Each row below holds a small network's activations on one record, seen along a few directions.
Each row is followed by the record's values for the fields GUKIL, NILIN, PUMUF, NUTUS, GIL, LUK, FEBI.
Not every record has every field; a missing one is written none.
The largest differences between rows may come from other fields.
Strong random noise was added to every row along 14 fixed directions; ignore it. To show where, here is one row again and again, with new noise each time:
[ 225  446    4  269 -390 -294 -396 -112  -15  -10 -257 -267  688  -44
  314 -218   67 -161  222 -233   90   -1  252 -352  182  -89  -17 -170]
[ 688  -40 -386 -235  237  -53  -67  -68  175  374   82  419   -7 -277
  298  202  262   96  541  400  -85  278  119  573   25  -39 -420  186]
[  10 -468 -173  117  127   42  185 -224  -25  168  400   82 -330  294
  399  526  232  -42 -103  -57  161 -144 -363  262  -26 -237  163   54]
[-165  202   31  114  422   74 -273 -125 -161  183 -368 -210  319 -137
  299 -299  234  278  262  140    0   76 -392   -6    2 -259   66  -44]
[  19  240 -237  226  -93    9  -13 -253 -343 -200 -177   71  345 -513
 -144  159 -124  235 -177 -129  159 -139  222   61  723 -360 -380  -90]
[-231  -78  -89 -371  192 -249  172 -255  160  367  312  362  -79  212
  159  467   65  215  271  909 -158   91 -124  145  238  384  204  -79]
[-294  227  -49    8  320 -103 -157  -28 -155  -91 -208  196   18  322
 -322  270   78  353   52  183   47  -76  479  417   13  -76   82  -18]
[ 360  -19 -140  -72   42  137   55 -121  -33  -40  251  -47  215  174
  372  279  -33 -244   56  -59  235    8  218  -31  458   52 -113 -125]
[ 242  243 -525  346 -578 -173   22  100 -275 -404  216 -153  405 -267
  140    7 -139 -153 -542  -73   51   39  238 -344  142 -149 -146 -278]
[  40 -460 -167 -222  212  132  633  172   28   96  429 -363  -32  302
  621 -126    2  -39 -108  -39  -75 -299 -297 -194  382  -39 -345  -25]
[-298  231  155 -472  312    9  -53 -390  381   85   28  -59  316  220
 -173  368   86   18  346 -300   98 -283   -3 -181  373  163  528  397]
[ 340  216  164 -234  174  409 -169  -80  144  378 -109  284   43 -391
  -39 -156    6  -68  583  758 -130  630  152   90  233  275   78  -36]
[ 235   38 -210  -40  385  357  -49   73 -221 -168 -145   37  -44 -548
 -131  -80    4  237   72 -329   89   34 -273  305  117 -382 -256  153]
[  95  135 -239   82 -397 -436  129 -192   68  178  175   68  288   90
  142  -50  -71   99  138  364 -120 -115   74  -53  447  273 -227 -175]
[ 292 -263  652  151  215  268  253 -120   26   39   77 -283  -95 -447
   26  151   99   43  -73  563   33  -41 -584  180  291    1 -411 -131]
[-215 -158 -422   -6  -30  -95  210  199 -272   78  124  290 -368   24
  -20 -229 -171  377   79  145 -194   10 -242  233   52  -38 -104 -163]

[ 225  411 -646  619 -396  355  -55  -97 -333 -308  227 -308  258  153
 -256 -101 -119 -310 -493 -250  228  124  626 -110  399 -109   50  -39]  {GUKIL: zigev, NILIN: lafut, PUMUF: lan, NUTUS: nor, GIL: lezev, LUK: tus, FEBI: gud}
[-269   85  -12   38  -17   16 -140 -157  103   95 -289  236 -141 -503
 -228  -51  -75  263  339 -410 -104  -43   71  115  177 -397 -111  291]  {GUKIL: zigev, NILIN: fikub, PUMUF: kug, NUTUS: nor, GIL: lezev, LUK: moz, FEBI: petag}
[-641  480 -127 -159  128 -234 -141 -251   52 -168 -124 -284  647  -51
   -3   94   55  136 -173 -112    5 -311   -7 -542  175  -37  393  122]  {GUKIL: ravez, NILIN: nuro, PUMUF: kug, NUTUS: gadup, GIL: lezev, LUK: fudu, FEBI: gud}
[-473 -370   -2   -6 -260 -358  375  -80    2  322  143 -220  117  152
  537 -245   29  207  -32  -22 -242 -300 -637 -367  157  -35    0  -40]  {GUKIL: zigev, NILIN: lafut, PUMUF: none, NUTUS: gadup, GIL: none, LUK: moz, FEBI: none}
[ -87 -260 -145 -208  -48  404  409  549 -188 -226  308  -60 -409   20
  -51 -330 -288  -85 -390   26 -174  213 -210 -241 -262  149  178 -169]  {GUKIL: ravez, NILIN: nuro, PUMUF: none, NUTUS: gadup, GIL: none, LUK: moz, FEBI: none}
[-325  -90  334   81   81  -19 -246 -185  237  354 -153  182 -467  369
  -86 -247   34  121  547 -105 -101   53 -212  224 -462  150  333   93]  {GUKIL: zigev, NILIN: fikub, PUMUF: none, NUTUS: gadup, GIL: none, LUK: moz, FEBI: none}
[ 272  -81   -2 -296   53  135 -110  -35  330  174  227  381 -175 -187
  -16  322  185 -139  388  -77 -106  352  150  260 -239   16  153  403]  {GUKIL: zigev, NILIN: lafut, PUMUF: lan, NUTUS: nor, GIL: lezev, LUK: tus, FEBI: gud}
[-115 -120 -396  -41  121  160  304   62  320  146  292  -35 -198  624
   -4 -313   38  -21 -124 -120 -219 -114  364  168 -250   26  -56  337]  {GUKIL: zigev, NILIN: fikub, PUMUF: veli, NUTUS: gadup, GIL: fepid, LUK: tus, FEBI: petag}
[ 287 -250   84  155  -34 -174 -163   63  157  -18   92 -256 -153   84
  193   13  220 -115   22 -453   72 -189 -504   89 -485 -105   81   54]  {GUKIL: ravez, NILIN: mazuk, PUMUF: none, NUTUS: nor, GIL: none, LUK: moz, FEBI: none}
[ 195  134  461  224    3  -79 -516 -392  287  -22  -86 -164  243  460
 -130  -18  137  -61  316 -408  300 -117 -407  197 -199  391  378  196]  {GUKIL: ravez, NILIN: nuro, PUMUF: fazi, NUTUS: nor, GIL: lezev, LUK: moz, FEBI: gud}
[ 131  239 -139  125   11   40 -281  289 -143 -375   69 -219  209  155
  280 -276 -243 -127   12 -296  101  130   91 -173 -235  107  -86 -302]  {GUKIL: zigev, NILIN: fikub, PUMUF: kug, NUTUS: nor, GIL: lezev, LUK: fudu, FEBI: gud}
[ -86  241   78  251   16 -492 -318   88  -95 -345  -95  -20   39 -247
 -274  486  183  231 -353  -89   85 -190 -195  234 -560 -175   81    0]  {GUKIL: ravez, NILIN: mazuk, PUMUF: kug, NUTUS: nor, GIL: lezev, LUK: fudu, FEBI: gud}
[ 249  132   39   -2 -187  -79   92  -57  169  -17   21 -104  176 -240
 -176 -219 -128  -53  109   50  -65  -67 -264 -118  269  269 -136   27]  {GUKIL: none, NILIN: none, PUMUF: kug, NUTUS: nor, GIL: lezev, LUK: moz, FEBI: petag}
[ 411  210  254  349 -466 -282 -305 -260  241    4  172 -226  302 -125
  239   -9  -20 -255  334   71   83  113 -300 -105  145  280 -178 -220]  {GUKIL: zigev, NILIN: fikub, PUMUF: lan, NUTUS: nor, GIL: fepid, LUK: moz, FEBI: gud}
[ 210 -286 -223 -427  121 -153  258  548  182 -283  388 -203 -246 -163
  144  -47  -25  -66 -100 -377 -192 -164 -844 -168 -639   68   64  186]  {GUKIL: none, NILIN: none, PUMUF: kug, NUTUS: nor, GIL: lezev, LUK: tus, FEBI: petag}
[-258 -149  158   24   28 -112   47   60 -191 -109  159  -18 -285  386
   39  -13 -208  117   47 -171   63 -161 -389   42   20  207  155 -248]  {GUKIL: ravez, NILIN: nuro, PUMUF: none, NUTUS: nor, GIL: none, LUK: moz, FEBI: none}
[-102  125 -143 -445  335  166  156   -1  277  -30  301 -328  381   -4
  335   56   78  -89   -1  269  -92  142 -340 -383   56  231  183  125]  {GUKIL: zigev, NILIN: fikub, PUMUF: lan, NUTUS: gadup, GIL: fepid, LUK: moz, FEBI: gud}
[  17  -24  -19  582 -520   21   23  127  -35  304 -196  -11 -257   95
 -139 -918  -79  -18  123  184 -254  213 -161  -11 -188  105   51 -165]  {GUKIL: none, NILIN: none, PUMUF: kug, NUTUS: nor, GIL: fepid, LUK: moz, FEBI: petag}
[-211 -222 -303  200  570  372  346  316 -452  203 -294 -268  -85  -30
  306 -700  156  374 -143  316 -205    1 -148  162  161 -497 -656 -149]  {GUKIL: none, NILIN: none, PUMUF: lan, NUTUS: gadup, GIL: lezev, LUK: tus, FEBI: gud}
[  38   39 -187  359 -454   86 -270  351 -511   43 -326  391 -120   31
  188 -166 -231 -199  129 -140   35  393  886  -51  130 -383  -52 -464]  {GUKIL: none, NILIN: none, PUMUF: kug, NUTUS: nor, GIL: lezev, LUK: tus, FEBI: petag}
[ -87  -70   38  101  -84  248  514 -322  442   78  441 -341   32   28
 -467  203  227  -97 -515  376 -123 -241 -215 -132  174  181  334  402]  {GUKIL: zigev, NILIN: fikub, PUMUF: none, NUTUS: nor, GIL: none, LUK: moz, FEBI: none}
[ 497  316 -284 -301  294 -136 -256  -19   66 -156   59  195  252 -519
 -205  213   45  115   75  360  -57  232 -382  278 -232  162  -75  134]  {GUKIL: none, NILIN: none, PUMUF: veli, NUTUS: nor, GIL: fepid, LUK: tus, FEBI: petag}
[-269 -108   -9 -215  732  418  275  133 -259   16 -153 -264  161  445
  271 -101   66  232  -33   47  109 -266  358   91  610 -234 -414    6]  {GUKIL: zigev, NILIN: fikub, PUMUF: fazi, NUTUS: gadup, GIL: lezev, LUK: tus, FEBI: gud}
[-445 -206  307  -13  -97  308  200  333 -230  -79  130  135 -492  543
   86 -174 -613 -134  130  -29   67  108  609 -200  422  204  -47 -579]  {GUKIL: zigev, NILIN: fikub, PUMUF: kug, NUTUS: nor, GIL: lezev, LUK: fudu, FEBI: gud}
[-114  488  429  277 -110 -201 -312 -113  254 -207 -203 -385  276  891
 -692 -261   25 -113   43 -288  134 -317  244  -41 -285  546  569   26]  {GUKIL: none, NILIN: none, PUMUF: none, NUTUS: nor, GIL: none, LUK: moz, FEBI: none}
[-104   34   47  -33 -237  -41   25  144  -29  151 -261   72  -62 -283
 -151 -588 -114  108  136    0 -281  135 -213 -226 -203   54   66    3]  {GUKIL: none, NILIN: none, PUMUF: none, NUTUS: gadup, GIL: none, LUK: moz, FEBI: none}
[ -33 -192  370  207   57  256  -75  133  110  228 -159  -88 -143  268
   37 -276  253   26  121   -5  -78  154  -47  145 -322 -124  176  219]  {GUKIL: ravez, NILIN: nuro, PUMUF: fazi, NUTUS: nor, GIL: lezev, LUK: moz, FEBI: gud}
[ -69   50 -289 -330  -42   67 -236  194 -179 -114 -188  190  437   36
  498 -179  -52 -116  -89 -483   15  352  182 -500 -352 -119  367   78]  {GUKIL: none, NILIN: none, PUMUF: fazi, NUTUS: gadup, GIL: lezev, LUK: tus, FEBI: gud}
[ 136  258 -509  -41 -129  -48   -6  -77  269 -158  177  238   59 -334
 -549  402  230   24 -111 -167 -104   22  642  350  -40 -226 -124  582]  {GUKIL: zigev, NILIN: lafut, PUMUF: lan, NUTUS: gadup, GIL: fepid, LUK: moz, FEBI: gud}
[-228 -202   19 -257 -416 -104  331  402  350   20  353   87 -552  -33
 -451 -372 -159   22  157 -238 -434  -65 -258  -80 -467  235  176  303]  {GUKIL: zigev, NILIN: fikub, PUMUF: lan, NUTUS: gadup, GIL: lezev, LUK: fudu, FEBI: gud}
[ 355  -80  196 -243   83  447   94   68  -59 -345  347   10 -154    7
  -43  252 -376 -340  -52 -319  296   87  -67    4  456  202    6 -117]  {GUKIL: ravez, NILIN: nuro, PUMUF: veli, NUTUS: nor, GIL: fepid, LUK: moz, FEBI: petag}
[-229 -152   74 -342   97 -400  -71 -196  184  184 -176 -160  308  225
  487  294  127    2  385 -870  113 -567  223 -277  482 -356  -57  211]  {GUKIL: ravez, NILIN: mazuk, PUMUF: none, NUTUS: nor, GIL: none, LUK: moz, FEBI: none}
[ 213  -12  172 -177  651 -443 -226  479 -362 -304 -315  -49   43  245
  141 -136  -37  534  235   13  186 -206 -518  505 -375  130 -552 -342]  {GUKIL: none, NILIN: none, PUMUF: fazi, NUTUS: nor, GIL: lezev, LUK: fudu, FEBI: gud}
[ 292 -106  511  474  152  154  -94  350 -345 -257 -210 -384 -205   10
  -60 -392   10    9 -214  283   53  110 -375  197 -455   14 -275 -440]  {GUKIL: none, NILIN: none, PUMUF: none, NUTUS: nor, GIL: none, LUK: moz, FEBI: none}

Which values does each new row have?
[ 223 -243  -79  -92  130  -26  376  234 -145  148  -46  -51 -197 -223
   81 -594 -149  317  122  249 -214  -89 -727  157  112  159 -589 -201]  {GUKIL: none, NILIN: none, PUMUF: none, NUTUS: gadup, GIL: none, LUK: moz, FEBI: none}
[ 387 -241 -781 -279 -104  260  126  -46 -106  203  341  591 -158   20
  114  -81 -249   10  184 -323   49  258 -377  196  237  225   68  154]  {GUKIL: none, NILIN: none, PUMUF: fazi, NUTUS: gadup, GIL: lezev, LUK: tus, FEBI: gud}
[-171   -2   54 -692  292 -382   96  233  145 -290  294 -186  144  103
  327  358 -164  -45   -1    7   24 -289 -172 -390   -2  362   -3 -166]  {GUKIL: ravez, NILIN: mazuk, PUMUF: kug, NUTUS: gadup, GIL: lezev, LUK: fudu, FEBI: gud}
[ 392  228 -308  -46 -235  -57 -137 -530  307  184  338  522   27 -177
 -543  399  -41 -119  122  339    8  188  -86  321  161  412  326  268]  {GUKIL: none, NILIN: none, PUMUF: veli, NUTUS: nor, GIL: fepid, LUK: tus, FEBI: petag}
[  96 -107    2  464 -501  180  -11   81 -270  210 -269   21   19 -707
  116 -485   21   54 -113   83 -189  341 -180 -120  -23 -431 -182 -124]  {GUKIL: zigev, NILIN: lafut, PUMUF: none, NUTUS: gadup, GIL: none, LUK: moz, FEBI: none}
[ 128 -115 -135 -119 -303 -436  127  525 -311 -196   18  -41    1  -93
  399 -171 -246   -2  -35   -9 -134  -48  -45 -315  -17  -43 -369 -494]  {GUKIL: none, NILIN: none, PUMUF: none, NUTUS: nor, GIL: none, LUK: moz, FEBI: none}
[  47 -266  232   -8 -312 -747  -75  349 -186  196 -441  313 -324 -167
  250  -84  -41  291  463 -173 -186 -246    5  315  -79 -449 -719 -255]  {GUKIL: none, NILIN: none, PUMUF: veli, NUTUS: gadup, GIL: fepid, LUK: moz, FEBI: petag}
[ -91  -10  413  -77 -130   17  213  180  -42 -366   18 -143  -62   50
 -402  305 -154 -135 -472  145   46 -128  201 -225  -25  150  117 -210]  {GUKIL: none, NILIN: none, PUMUF: none, NUTUS: gadup, GIL: none, LUK: moz, FEBI: none}
[-185  -24  610 -149  228  399  233  272  190 -141  -35 -349  -16  100
 -127   79   35 -209 -210  200  -76   43  460 -233   56    4  108   88]  {GUKIL: ravez, NILIN: nuro, PUMUF: kug, NUTUS: nor, GIL: lezev, LUK: moz, FEBI: petag}
[  59  166 -234 -138 -698 -490 -225 -212  315  681 -324  487   85 -173
   98 -339   61 -110  812 -260 -291   92  454 -273  110  -67  155  229]  {GUKIL: none, NILIN: none, PUMUF: none, NUTUS: gadup, GIL: none, LUK: moz, FEBI: none}
[ -14  357  256 -436  190  -47  -51  -56  305  186  -73   53  297 -175
 -241  130   64    4  375  908 -213  342  105 -147  242  456  175    1]  {GUKIL: none, NILIN: none, PUMUF: lan, NUTUS: nor, GIL: fepid, LUK: moz, FEBI: gud}
[ 661 -182 -902 -464  486  -52  124  230  102  -29  343  197  -82  498
  364  195  168  -78  182 -512  118 -123  205  447 -251  -15 -225  309]  {GUKIL: none, NILIN: none, PUMUF: none, NUTUS: nor, GIL: none, LUK: moz, FEBI: none}
[  97 -324  423 -169 -160  -85  186  275  182  154  179   93 -414  422
   36    6 -163 -223  333  141 -110   -4   40   27  -43  381   44 -158]  {GUKIL: none, NILIN: none, PUMUF: kug, NUTUS: nor, GIL: lezev, LUK: tus, FEBI: petag}
[ 748  198  176   -6  532 -354 -133 -413   37  112 -109 -167  521  128
  247   56  147  265  362  695  241 -193 -645  576  352  610 -745 -319]  {GUKIL: none, NILIN: none, PUMUF: none, NUTUS: gadup, GIL: none, LUK: moz, FEBI: none}
[  72  -21  340 -188  225  -26  -70   61  320  344 -266   93  -51   21
 -139  229  383  -50  327  278 -110  104  458  215 -273 -145    6  274]  {GUKIL: none, NILIN: none, PUMUF: lan, NUTUS: gadup, GIL: lezev, LUK: fudu, FEBI: gud}
[ 284  189  517  246   17  462 -307 -555  295  415  -96 -312  479 -137
  374 -124  257 -464  246  296  161  378 -191 -299  327   37  376   94]  {GUKIL: ravez, NILIN: nuro, PUMUF: veli, NUTUS: nor, GIL: fepid, LUK: moz, FEBI: petag}
[  77  246  252  101 -332   97   16  -22  380  -96  -20 -227  119 -583
 -623  154  256 -274 -274  254 -194  145  177 -269 -216  -95  205  349]  {GUKIL: none, NILIN: none, PUMUF: lan, NUTUS: gadup, GIL: fepid, LUK: moz, FEBI: gud}
